A small network was shown many inputs. Here are its activations along a few directions, one row for each input.
In each table, some parts of the input vary, and every possible input appears once, in random order.
Descriptions start from the smaller parts, as in this example, which fits no table here: one of 2 separate values, together with either a single point or one of 11 places along a line or (one of 6 places along a line, together with one of 8 places around a ring).
Shared parts are said once, and a part with two or three values counts as separate values.

Other details of the inputs vary at random and push rows far along two fixed directions, the same in every table; ignore that.

Rows:
R1: [-53  48 -38   3   2  24  14  21 -70  22 -39  46  80]
R2: [-20  34  -6 -12  14   7  19   9  18   5  -9  26  -4]
R3: [-58  77 -22 -15  20  19  34  13 -30  23 -39  73  51]
R4: [-11  27  -5  -5   4  -4  10   6  31  -6  -3  30 -18]
R5: [  0 -17 -10   5  -1   1   5   8  26 -12   9 -36 -32]
R6: [-17  28  -3 -11  16   9  17  10  25   4  -5  13 -15]
R7: [ 16 -12 -20   5   4  12 -34  -9   1  -4 -14   6  17]
R8: [-28  37  -7 -15  25  17  21  11  10  14 -12  20   3]
R9: [-35  23 -25   0   4  11  22  14 -19   6 -18   7  17]
R10: [  2   3 -11  -7  10  29 -20  19 -10  -1 -12  -2  27]
R11: [ 30 -25 114 -14 -20 -69  38 -69 -58  28  46  -9  -8]
R12: [ -2 -11 -18  10  -8   8  -7  15  -4  -5  -1 -14   4]
R13: [ 22 -12 108 -11 -19 -62  27 -63 -95  40  35  10  37]
R14: [ 14  -4  -8   0  -6  14 -30  12   3 -14  -7   8  18]
R15: [ 31 -23  -1   1  -7  13 -35  11  22 -21   6 -14  -6]
R16: [ 11 -17  49  -4  -6 -22  11 -22 -48  22  21 -17  15]
R17: [  1 -18 -14   8   0  13 -10  15   0  -2   4 -32  -1]
R18: [  2 -16 -31  21  -5  -3 -15  -8  -3  -1  -8  -3   4]
R19: [ 19 -37 -19  21 -13 -21  -8 -18  45 -20  12 -27 -56]
R20: [ -3  -5 -15  12 -16 -10   5   6  19 -18   2  -4 -23]
R21: [  4   3 -12   3  10 -11   1 -16  48  -4   1  14 -40]
R22: [ 40 -39   4  -1   3  18 -38  13  37 -21  16 -47 -25]
R23: [ 20 -14  -4  -4   0  19 -27  14  10 -12  -1 -11   7]
R24: [ 16 -29  -7   9 -14 -11   0   5  42 -23  17 -36 -52]
Each input here is: one of 4 places along a line, together with either a single point or one of 5 places along a line.
Changing only the place on the line of 4 turns R19 into R7. The same change can be made to R9. Which row results? -> R10
Change only the place on the line of 4 in R24. List by row number the other rows that result. -> R2, R12, R23
A walk changes only the place on the line of 4. It starts at R4 and steps to R20. List the rest of the walk in order. -> R13, R14

Rows:
R25: [-14  32 -19  -5  20   8  -5   6  26   2 -14  30  -1]
R26: [ 22 -12 114 -17 -19 -63  51 -60 -59  31  46  -1 -11]
R27: [ -5  -6 -38  10   6  31 -18  24 -19   7 -14 -11  28]
R28: [-14  43  74 -30   6 -18  38 -37 -86  44  -4  63  62]
R29: [ 50 -39  25   0 -18 -18 -35  -6  48 -33  27 -27 -42]
R30: [ 37 -44  12   9 -30 -25  -3   0  36 -27  30 -40 -51]
R31: [ 33 -36  32  -2  -2  -2 -14   4  43 -23  32 -53 -56]
R32: [ 43 -55   2   8  -6 -17 -14 -37  42 -18  14 -37 -56]
R33: [-21  48  78 -29   9 -23  32 -39 -86  41  -5  60  63]
R34: [ 32 -15 118 -31  11 -47  37 -64 -49  50  45 -13   1]
R35: [ -5   6 -30  14   1  15 -30  11  -1  -5 -15  18  25]
R36: [-31  25 -36   3   6   1  29  11  16   9 -10  19 -12]
R37: [-26  15 -32   8 -12   3   5  22  -4 -14 -17   5  15]
R38: [-13  -2 -35  11   9  27 -24  22 -19   2 -14 -14  29]
R39: [-25   3 -41  26  -8   3  -5  14 -12  -4 -15   2  15]
R40: [-24  23 -21  -7  25  23   4  17  16   8 -14  -2   6]
R41: [ -8  28 -23  -6  18  13   1   8  25   6 -14  33  -1]
R42: [-20   4 -44   6  12  12  -6 -14   2  -5 -34   8  10]
R43: [  2   2 -33  13  -2  19 -24  12  -2  -1 -14  21  24]
R44: [-13   7 -24  -6   4  26 -14  29  -8 -10 -16 -11  27]
R45: [ 39 -56   4  28 -25 -25 -14  -8  29 -16  32 -43 -52]
R46: [-35  25 -25   7  -4   6  18  21   5 -11 -12  10  -6]
R47: [-16  14 -17  -7  10  34   6  29   0  -2 -13  -1   9]
R48: [ -6   3 -27  -8   1  31  -8  30 -10  -5 -16  -7  27]
R49: [ 57 -43  22  -1 -21 -13 -29  -4  48 -30  28 -24 -43]
R50: [-39  30 -34   5   9  -3  22   9  17   4 -11  15 -11]
What is each input in this table made of? -> one of 2 separate values, together with either a single point or (one of 3 separate values, together with one of 4 places along a line)
Changing only the choice among 2 separate values turns R45 into R39. The same change can be made to R26. Which row results? -> R46
Change only the choice among 3 separate values in R49. List by row number the other rows that result. -> R30, R48
